Each row below holds a small network's activations on one input, seen along a few directions.
In each table, some parts of the input vary, and every possible input appears once, in random order.
Descriptions start from the smaller parts, as in this example, which fits no table here: one of 6 places along a line, together with either a single point or one of 11 places around a ring or (one of 3 separate values, together with one of 5 places around a ring).
Shared parts are said once, and a part with two or three values counts as separate values.

Table:
R1: [ 50 -38  -3  31  -9   8 -20 -19 -35  22  11 -44  -6  -2  23  -2]
R2: [-15 -15   0  -9 -21   0  16   2  14   8 -20  -3   5   1  21  -9]
R3: [-15   2 -10  12 -22  20 -38  31 -21  35 -10 -61  -9   9 -31   8]
R4: [ 25  -7  10  -1  17 -15  23 -27   5 -19  11  29   4  -8  32 -11]
R5: [ 20  11  -6   4  15   0 -13   4  -5 -10  11  20  -9   0 -23  17]
R6: [  8   5  17  -8  26 -21  34 -35  12 -27  16  51  12 -11  31 -17]
R7: [-55  45  12 -26  12 -11  16  13  28 -20  -3  37  12  -2 -22  -8]
R8: [ 37 -19   6   7   6 -11   6 -23  -5  -5   5  11   1  -6  28  -6]
R9: [ 29  -4 -12  15   8   9 -27   5 -19   3  12 -13 -13   4 -25  22]
R10: [ -8  34   6 -10  34 -11  15 -10  12 -33  21  59   3  -7 -18   4]
R11: [-27  -3   5 -17  -9  -5  33  -3  23  -7 -14  16   9  -1  26 -14]
R12: [ -6 -29  -7   3 -28   9   1   4  -1  21 -18 -36   3   5  18  -3]
R13: [ 46 -34  -1  18  -1  -2  -8 -21 -19   7   6 -21  -2  -2  25   0]
R14: [  0 -34 -10  17 -34  20 -12   5 -19  37 -13 -60  -2   5  17  -4]
R15: [-43   9  12 -23   0 -11  44 -12  29 -16  -7  39  17  -5  25 -20]
R16: [-29  23   0 -13  -8   1 -13  28  12   5 -15  -4  -1   5 -28   4]
R17: [-20   8  -7  -2 -15   9 -26  30  -3  18 -14 -37  -5   9 -31   9]
R18: [ 34 -10 -14  28   0  19 -39   7 -36  19  16 -37 -17   5 -26  20]
R19: [-40  35   4 -20   3  -5   4  23  22 -11 -10  14   3   2 -23  -1]
R20: [  8  23  -1  -4  26  -5   4  -1   6 -25  16  38  -6  -3 -18  11]
- Changing only one part turns R20 into R9. The same change can be made to R11. Which row results? => R12
- What do these inputs look like to the network? => one of 4 separate values, together with one of 5 places along a line
- Change only the choice among 4 separate values in R3. List by row number the other rows that result. => R1, R14, R18
- A walk changes only the place on the line of 5. It starts at R1 and steps to R13. List the rest of the walk in order. => R8, R4, R6
- A walk changes only the place on the line of 5. It starts at R7 and steps to R19. List the rest of the walk in order. => R16, R17, R3

Table:
R21: [-26  -2  -3   3 -11  10  -7   9  -7  19  -5 -32   5   4  -6  -3]
R22: [ 35 -26  -6  10   5  -1   7 -24  -8  -5  10  12  -3  -4  20   6]
R23: [-21  10   8 -20   5 -12  35  -5  26 -20  -7  27   8  -4  21 -13]
R24: [  3   4   2  -2  -4  -2 -19  15  -5   9  -8 -15  -5   5 -15   4]
R25: [ -3  -1 -11   1  -5   8  -7  11  -2   1  -3  -1  -8   3 -20  15]
R26: [-40  21   4 -25   5 -10  22   9  30 -18  -9  22  10   2  -3  -5]
R27: [ -7 -14   0   8 -11   8   7  -5 -10  16  -2 -27   3  -1  19 -11]
R28: [ -9   1  -7   7  -5  14  -6   8  -9   5   7  -7  -5   4 -17   8]
R29: [-13  -6  -7  -7 -19   4  -7  19  12   9 -22 -15   2   7  -6   6]
R30: [  6  11  -6  13  11   9 -18   5 -18   7  15 -15  -6   1 -22   9]
R31: [  0 -19  -8   0 -16   7  13  -2   3   7 -11  -4  -3   0  17  -1]
R32: [ 41 -21   6  17   6  -8  -7 -25 -17   0  12 -12   0  -6  23  -6]
R33: [-28  30  10 -13  11  -9  10   2  13 -14   3  36   8  -5 -14  -7]
R34: [-26  12  14 -14   0 -10  29 -11  18  -8  -4  32  13  -8  21 -20]
R35: [-19  -7 -11  -6 -16   9   0  12   6   9 -14 -10  -1   5  -9   8]
R36: [ -7 -17  -4   6 -16  13  13  -5  -4  11  -1 -11  -1   1  20  -7]
R37: [ 30 -25  -3  16   6   4   8 -27 -15  -3  19   7  -1  -2  22   0]
R38: [-23  27   5 -19  15 -11  15   8  21 -26   0  30   3   0 -14   1]
R39: [  6 -13   5   7 -14   0  -3  -3  -7  13  -7 -30   1  -2  20 -14]
R40: [  6 -18  -4  -2 -19   2   6   5   9   7 -18  -9   0   2  20  -3]
R41: [ -9   4  -4   9  -1   9 -13   8 -15  11   6 -23  -1   2 -17   4]
R42: [  5 -14   5  -2 -14  -4   1   2   1  15 -16 -20  -1   2  21 -11]
R43: [-14  -1   2   2 -15   3 -16  11  -4  15 -10 -36   3   3  -6  -6]
R44: [ 17  12  -1  12   7   2 -28   6 -15   4  10 -18  -8  -1 -20   6]
R45: [-26  -5  -7   0 -16  15   0  10   0  13  -4 -16   1   6  -7   1]
R46: [-14  -2   2  -8 -14  -2 -13  16   4  17 -19 -25   1   7  -5  -2]
R47: [ 16   0  10  -8  25 -18  28 -27  14 -31  12  41   7  -7  24  -6]
R48: [ 42 -26  -2   8   3  -6   2 -17  -4  -6   3   8   0  -2  22   4]
R49: [  6   8  -9  11   7  13 -12   5 -13   2  16   0 -10   2 -21  13]
R50: [ 41 -22   6   8   7 -11  -3 -20 -11   1   5  -2  -1  -2  23  -4]
R51: [  3   5   2   8  -5   2 -22   9 -12   7   0 -26  -3   0 -17   1]
R52: [ 30 -22   0  17   9   0   3 -26 -21   3  17  -9   3  -4  21  -4]
R53: [-13  34   9  -8  22  -7   3   0   8 -16  12  41   2  -5 -18  -2]
R54: [ 11   6 -12   5   7   8 -13   7  -6  -1   7   6 -12   1 -23  19]
R55: [-45  24  10 -19   0  -8  16   4  21  -6  -7  27  15  -3  -4 -12]
R56: [ 18   7  -9   3   4   4 -19  15  -1  -2  -1   2  -9   3 -21  17]
R57: [ -8  31   3 -14  26  -9   8   5  16 -27   9  36  -3  -1 -18   5]
R58: [ 12   2  15  -3  20 -17  23 -32   6 -20  14  47  11 -11  24 -13]
R59: [  4   1  -7  -1  -8   3 -13  18   3   1 -11  -5  -5   5 -17  12]
R60: [ 17  11   0   3   8  -2 -24  12  -9   5   2  -8 -10   3 -20   9]
- Changing only one part turns R28 into R36. The same change can be made to R33. Which row results? => R34
- What do these inputs look like to the network? => one of 5 places along a line, together with either one of 2 separate values or one of 6 places around a ring
- List by row number the other rows that have the place on the line of 5 in common with R43. => R21, R26, R29, R35, R45, R46, R55
- Change only the choice among 2 separate values in R33. List by row number the other rows that result. => R38
- List by row number the other rows that have the place on the line of 5 in common with R57. => R30, R44, R49, R53, R54, R56, R60

Table:
R61: [  4 -18 -12  17 -23  18 -34  17 -23  32  -8 -60  -7   8 -17  10]
R62: [ -2   6  15   3  14 -10  11 -23  -5  -5  15  10  11  -8  18 -19]
R63: [ 23   2   1   9  20  -3   0 -17 -11 -11  21  24  -2  -5  -2   5]
R64: [ 32  -7  -3  -1  13  -8   1  -8   3 -17   5  18  -6   0   3  11]
R65: [-21   3  -4 -17 -15  -1   5  19  22   2 -24   9   0   5  -5   4]
R66: [ -9 -10   5  -4  -1  -4  27 -17   8  -6   0   8  10  -4  29 -14]
R67: [ 37 -35  -8  25 -17  13 -21  -6 -29  28   1 -49  -9   2  16   2]
R68: [  3  15  -7  -7   7  -1 -10  19   9 -11  -4   8  -8   5 -25  16]
R69: [-31  27  12  -5   7  -3   0   4   0   0   5   0   7  -3 -12 -13]
R70: [ 10 -18   0  -9 -10  -7  17  -6  17  -6 -15  19   2  -1  24  -2]
R71: [-39  11   2 -12  -7   2  15   9  13   1  -8  -1   7   2   0  -8]
R72: [ -6  24  -2   2  12   5 -12   8  -4  -6  13  14  -5  -1 -30  10]
- Changing only one part turns R61 into R67. The same change can be made to R71. Which row results? => R66
- What do these inputs look like to the network? => one of 2 separate values, together with either a single point or one of 5 places around a ring

Table:
R73: [-42   7  -1  -3 -16  17   8   9  -8  20  -4 -20   4   3  -6  -8]
R74: [ -4  34  17 -14  20 -20   3  -6  17 -19  -2  50   9 -11  -1  -8]
R75: [ 21 -29  -4  16  -3  11  10 -24 -14   9  16  -3  -1  -2  29   1]
R76: [ 32 -30 -14  18  -1  10  -1 -18 -23   4  13  -2 -11   1  13   9]
R77: [-23  14   4  -5  -7  -1 -25  23   3  15 -16 -32   0   5 -22  -6]
R78: [-19  24  -1  -6  17  -1  20  -9  12 -15   9  59   9  -9  -5   0]
R79: [-18  17   6  -4  20  -6  16 -17   1 -18  23  49   9  -5 -16   1]
R80: [ 52 -14   0  15   7  -4 -24  -3 -14   5   0 -14 -12   2  -3  10]
R81: [ 40  -2  -9   9   2  -3 -32  12 -11   8  -1 -20 -12   0 -19  16]
R82: [ 36 -23 -14  21   2  18  -9  -8 -19   5  11  -5 -17   3  -6  21]
R83: [ 37 -21  10   8   3 -10  -5 -19 -11   8   5 -12   2  -4  32 -10]
R84: [ 25 -11 -22  15  -4  19 -17   6 -17   8  10 -11 -17   0 -22  26]
R85: [ -4  15  -2  -1  -3   0 -33  29  -2  16 -10 -28  -2  12 -29  10]
R86: [ 18   8  -4   8  -7   1 -36  26  -8   3  -8 -25  -8   6 -30  14]
R87: [ 14 -28  -6 -37 -25 -20  17  23  52 -17 -56  18  -2   9  23  14]
R88: [-23 -16   3  10 -12  10  22 -13  -8  13   4 -12  10  -5  25 -16]
R89: [ 17 -16  14   6  -3  -9   4 -20  -6   5   0 -17  13  -6  34 -25]
R90: [  2 -23  -1  13  -8  12  19 -25  -9   7  11  -7  10  -3  30 -15]
R91: [ 48 -22   1  11   5 -11 -16 -13 -19   3   3 -11  -7   0  16  -1]
R92: [-28  15  15  -9 -11  -5  -7  14  -3  19 -16 -31   6   2  -3 -17]
R93: [-10  32  17 -24  13 -19  16   8  29 -27  -5  46  -3  -3  -1  -8]
R94: [-24   6  15  -2 -14 -11  -2  -2   2  12 -10 -30  10  -3  15 -24]
R95: [-24  22  -2 -16  10   0  32   5  24 -23   6  55  -3  -1  -5  -1]
R96: [-20   5 -16   4  -9  22 -18  24  -8  16   1 -19  -7  11 -31  19]
R97: [ -3  27  23 -12  24 -24  -1 -14   6 -22  13  40  10  -7 -13  -8]
R98: [ -2 -35 -27 -27 -29   1  34  16  46 -14 -42  28  -4  11  19  23]
R99: [ -8  -8  19   3  -7 -12   7  -9  -5  12  -8 -22  13  -7  28 -27]
R100: [  0  31  14 -10  40 -20  10 -11   8 -35  20  11   5  -4  -2  -6]
R101: [-38   4 -11  -1 -12  21  -9  17  -3  16  -4 -22  -3   5 -24   4]
R102: [-15  21  -2  -2  36  -2  27 -14   4 -31  29  20   4  -2  -6   3]
R103: [  2  -1 -18  13 -12  23 -21  21 -14   3   3 -16 -13   5 -32  24]
R104: [-38  -3  -1   4 -19  11  14  -7  -2  14   2 -19   8  -1  11 -14]
- Changing only one part turns R73 into R92. The same change can be made to R101. Which row results? => R77
- What do these inputs look like to the network? => one of 2 separate values, together with either a single point or one of 4 places along a line or one of 11 places around a ring
- Change only the choice among 2 separate values in R94. List by row number the other rows that result. => R104

Table:
R105: [-13  16   5 -23  11 -15  28  -2  32 -28  -7  56   6  -3   6  -1]
R106: [  4   8   6   8   6  -1 -18  -1 -14   7   9 -13   1  -1 -11  -3]
R107: [  7   6  -5  15   6  12 -18   1 -21   8  17 -10  -6   0 -20   8]
R108: [  9 -23   0   9  -6   3  11 -18  -8   6   4 -12   4  -2  27  -8]
R109: [ 12 -13  -2  -3 -13  -2  -3   7   5   6 -16  -8  -3   2  10   1]
R110: [ 21 -12   4   7   1  -4   0 -11  -7   2   3 -11  -1  -2  18  -6]
R111: [ -4   7   8   7   0   0  -9  -3 -12  11   5 -17   3  -3   1 -11]
R112: [-27  32  15 -14  23 -13  23 -11  14 -23  14  47  11  -8  -2 -13]
R113: [ 22 -13 -15   5  -7   9 -13  10  -3   3  -5  -2 -13   5 -11  20]
R114: [ -7   7  -3  -3  -4   1 -17  17   0   6  -8 -19  -2   5 -19   6]
R115: [ -3  14  11 -14  25 -17  31 -20  18 -30  12  51   8  -7  15  -8]
R116: [-16  -5   4   9  -8   7   3 -10 -13  15   6 -18   7  -3  10 -13]
R117: [ 28 -10   1   8   7  -5  -8 -10 -10  -2   6  -8  -2  -1   6   2]
R118: [  0 -24  -6  -1 -20   5   8   0   5  10 -15  -9   1   3  18  -1]
R119: [ 31 -12  -9  15   7   7  -9  -8 -16   0  14  -5  -9   0  -2  12]
R120: [-26  -6  -4  -2 -18  10   4   9   2  14 -11 -23   3   4   2  -4]
R121: [ 19 -11  -5  -2  -7  -4 -12   8   3   2 -12  -4  -5   3  -3  10]
R122: [ -4   4 -13   4  -4  14 -17  19  -6   7   0 -16 -10   7 -27  16]
R123: [-38  32   7 -24  12 -10  23   8  29 -25  -4  42   8  -2 -10  -4]
R124: [-15   5   0  -4 -10   3  -7  16   3  10 -11 -22  -1   4  -7  -2]
- Changing only one part turns R117 into R106. The same change can be made to R110. Which row results? => R111
- What do these inputs look like to the network? => one of 4 separate values, together with either a single point or one of 4 places along a line
- Change only the place on the line of 4 in R122. List by row number the other rows that result. => R114, R120, R124
